These are the activations of a small neural network, seen along a few directions. Each row is one input.
In each table, some parts of the input vary, and every possible input appears once, in random order.
A made-up example of a description, with smaller parts first: values(3) and (point or ring(9) or (ring(5) and line(6))).
Shared parts are said once, and a part with two or three values counts as separate values.
(in the rows, 128 means zero)

Other details of the inputs vary at random and push rows far along two fixed directions, the same in every table; ignore that.

Rows:
r1: [129, 146, 130, 191,  90,  85, 165, 179, 163, 213, 118, 139, 200]
r2: [121, 131, 128, 110,  86,  57, 133, 125,  48, 119, 117, 105, 169]
r3: [141, 114, 105,  69,  94, 102, 136,  97,  85, 145, 182, 133, 151]
r4: [136,  90, 195, 155, 136,  28, 149, 177, 142, 157, 179, 161, 161]
r5: [113, 125, 109,  88, 129, 100,  95, 105, 128, 141, 199,  85, 183]
r6: [115, 106,  88, 135, 163,  86, 198, 173, 171, 209, 157, 158, 168]
r7: [125, 205, 130,  61, 115, 148, 124,  58, 115,  93, 129,  99, 123]
r8: [166, 102,  98,  78, 135, 173, 107,  98,  53,  98, 149,  96, 128]
r9: [131,  93, 176, 151, 136, 138,  97, 132, 132, 116,  82, 196,  46]
r10: [114, 109, 130, 144, 153, 188,  80, 113, 168, 170, 100, 172,  59]
r11: [162, 105, 137, 176, 151, 227,  98, 137, 174, 119,  67, 140,  98]
r12: [132, 125,  79, 180, 160, 178, 115, 136, 202, 104,  66, 168,  71]
r13: [101, 103, 127, 164, 127,  70, 226, 187, 168, 138, 139, 169, 172]
r14: [134, 129, 133, 170, 118, 198,  81, 118, 196, 125,  76, 182,  78]
r15: [118, 203, 164, 180, 154, 152, 120, 137, 144, 167,  67, 121,  47]
r16: [136, 120,  86,  67, 121, 106, 123, 127,  90,  49, 106, 124, 110]
r17: [ 98, 127, 134,  95,  62, 118, 150, 105, 110,  79, 150, 130, 182]
r18: [146,  88, 160, 151, 143,  50, 148, 163, 148, 201, 212, 145, 145]
r19: [130, 112, 128, 189, 144, 140,  91, 143, 108, 182,  91, 145,  35]
r20: [105, 153,  72, 101, 105, 147,  75,  92,  82, 141, 111,  68, 137]
r21: [158,  74, 182, 156, 171, 167, 111, 154, 105, 107,  72, 164,  69]
r22: [140, 108,  99,  81, 136, 158, 141, 110,  93, 149, 159,  86, 202]
r23: [124, 205, 151,  87, 138,  90, 134, 104, 124, 112, 193,  85, 174]
r24: [126, 107, 129,  94, 103, 189, 120, 100,  81,  33, 108,  80, 151]
r25: [146,  96, 100, 125, 146,  67, 203, 193, 144, 197, 173, 169, 135]
r26: [ 96, 110, 180, 193, 143, 156,  75, 151, 171,  76, 122, 151,  60]
r27: [131, 126, 157, 174, 125,  81, 142, 174, 199, 175, 183, 153, 202]
r28: [124, 202,  85,  76, 150, 131, 159,  78, 123,  76, 119,  89, 113]
r29: [ 90, 150, 110, 130,  67, 138, 101, 105,  74,  62,  94,  79, 132]
r30: [152, 177, 138,  68, 140, 172, 143,  72,  99,  87, 118,  50, 136]
Each input here is: values(5) and (point or ring(5)).
Changing only the values(5) part turns r1 into r11. The same change can be made to r29. Which row results?
> r24
Which other rows agree with r26 in the values(5) part? List them by row number.
> r4, r5, r18, r23, r27
Which other rows does r9 become when the ring(5) part takes its other values? List them by row number.
> r3, r10, r14, r17
Which other rows does r28 become when the values(5) part takes its other values? List them by row number.
> r7, r15, r23, r30
Which other rows does r12 become when the ring(5) part takes its other values? List them by row number.
> r6, r13, r16, r25

Rows:
r31: [113, 168, 122, 140, 152, 159, 113, 117, 164, 124, 117, 114, 105]
r32: [115, 139, 118, 150, 115, 137, 118, 128, 119, 117,  83, 135,  95]
r33: [129, 106, 147, 137, 138, 132,  86, 129, 104, 118, 139, 133,  82]
r34: [128,  95, 118, 140, 127,  69, 170, 170, 122, 198, 155, 148, 165]
r35: [129, 131, 142, 150, 122, 166, 117, 122, 120, 120,  87, 126, 115]
r36: [116, 129, 106, 151, 124, 142, 110, 134, 147, 102, 102, 134, 104]
r37: [133, 134,  74,  35,  70, 135, 115,  71,  75,  72, 171,  67, 226]
r38: [149, 138, 132, 134, 151,  81, 172, 150, 142, 224, 170, 132, 164]
r39: [125, 105, 168, 144, 117,  71, 156, 155, 146, 164, 178, 160, 168]
r40: [137, 103, 143, 124, 136,  85, 196, 157, 149, 164, 162, 164, 168]
r41: [127, 157, 118, 124, 149, 160, 101, 107, 159, 141, 125, 132, 100]
r42: [121, 115, 103, 134, 121, 144, 102, 126, 143, 118, 111, 148,  97]
r43: [120, 124, 155, 148, 129, 130,  93, 127, 143,  90, 121, 128, 102]
r44: [129, 120, 129, 152, 131, 170, 109, 127, 148, 106, 106, 125, 124]
r45: [140,  99, 122, 117, 163, 144, 124, 124, 108, 119, 115, 135,  81]
r46: [141,  96, 123, 132, 140, 168,  98, 131, 114, 139, 114, 123, 105]
r47: [119, 136, 168, 143, 122, 125,  98, 126, 116, 104, 103, 130,  94]
r48: [136, 120, 147, 138, 137,  84, 202, 170, 154, 148, 153, 151, 174]
r49: [132, 168,  90,  26,  81, 105, 155,  80,  46,  51, 146,  66, 201]
r50: [119, 176, 134, 139, 136, 154, 125, 109, 140, 140, 100, 108,  90]
Changing only one part turns r32 into r36. The same change can be made to r50. Which row results?
> r31
What do these inputs look like to the network?
> line(4) and values(5)
Which other rows does r45 become when the values(5) part takes its other values? List them by row number.
> r33, r34, r38, r46

Rows:
r51: [126, 138, 123, 104,  83,  81, 184, 140, 135,  90, 163, 121, 225]
r52: [115, 137, 102,  70,  87, 142,  86,  78,  91,  19, 144,  89, 144]
r53: [127, 112, 140, 113, 115, 110,  89, 112, 111,  75, 153, 125, 128]
r54: [134, 128, 121, 122, 116,  95, 193, 151, 114, 140, 112, 147, 158]
r55: [110, 142, 103, 120,  93, 126, 106, 110, 110, 126, 128,  98, 154]
r56: [115, 121, 135, 186, 140, 183,  49, 124, 146, 133,  73, 145,  32]
r57: [130, 117, 180, 202, 168, 189, 119, 153, 170, 148,  66, 164,  48]
r58: [128, 127, 111,  87, 100,  72, 193, 136,  86, 134, 144, 121, 192]
r59: [135, 159, 144,  99, 128,  54, 164, 140, 123, 181, 199, 113, 184]
r60: [128, 104,  69,  46, 115, 160,  74,  81, 108,  35, 149,  94, 157]
r61: [136, 114, 112, 100, 134, 142,  71, 102,  71,  75, 102, 109,  58]
r62: [125, 105, 164, 221, 157, 157,  64, 151, 165, 177,  80, 176,  29]
r63: [123, 182, 123, 126, 142, 104, 185, 124, 159, 153, 136, 123, 169]
r64: [141, 129, 139, 104, 127, 169,  61,  89,  83,  82, 116,  94,  90]
r65: [146,  62, 127, 184, 184, 125, 174, 193, 157, 202, 127, 191,  89]
r66: [121,  88, 190, 195, 147,  98, 143, 179, 177, 158, 139, 192, 105]
r67: [123, 174, 114,  94, 143, 163,  72,  83, 117,  88, 125,  93,  69]
r68: [135,  87, 127, 196, 151, 141, 141, 182, 188, 232, 130, 196, 123]
r69: [128, 110, 134, 122, 123,  85, 173, 150, 103, 150, 132, 144, 142]
r70: [112, 138, 120, 151, 101, 102, 152, 149, 141, 168, 130, 122, 177]
r71: [115, 143, 114, 187, 134, 196,  77, 132, 167, 114,  46, 132,  55]
r72: [136, 155, 121,  92,  99, 122, 170, 111, 101, 106, 133,  87, 213]
r73: [152,  75, 157, 175, 175, 149, 159, 176, 175, 212, 131, 178, 125]
r74: [129, 119, 107,  97, 128, 151,  82,  99,  75,  72,  96, 111,  63]
r75: [134, 122, 162, 117, 112,  79, 176, 144, 103, 171, 175, 116, 206]
r76: [130, 141, 128, 103, 120, 184,  83,  85,  93,  72, 102,  91, 102]
r77: [119, 129, 129, 102,  85,  76, 175, 135, 126,  97, 174, 121, 218]
r78: [119, 173, 131, 123, 142, 100, 175, 127, 153, 160, 148, 123, 159]
r79: [119, 181, 108,  95, 142, 169,  83,  78, 122,  83, 116,  93,  77]
r80: [149, 126, 105, 109, 151, 118, 166, 125, 171, 187, 171, 132, 150]
Changing only one part turns r51 into r63. The same change can be made to r53. Which row results?
> r59
What do these inputs look like to the network?
> values(5) and (point or line(5))
Which other rows does r56 become when the values(5) part takes its other values? List them by row number.
> r66, r67, r74, r75
Start at r72 and move only the line(5) part, one step at a time. The first step leads to r57. Which rows follow, in order?
> r76, r75, r64
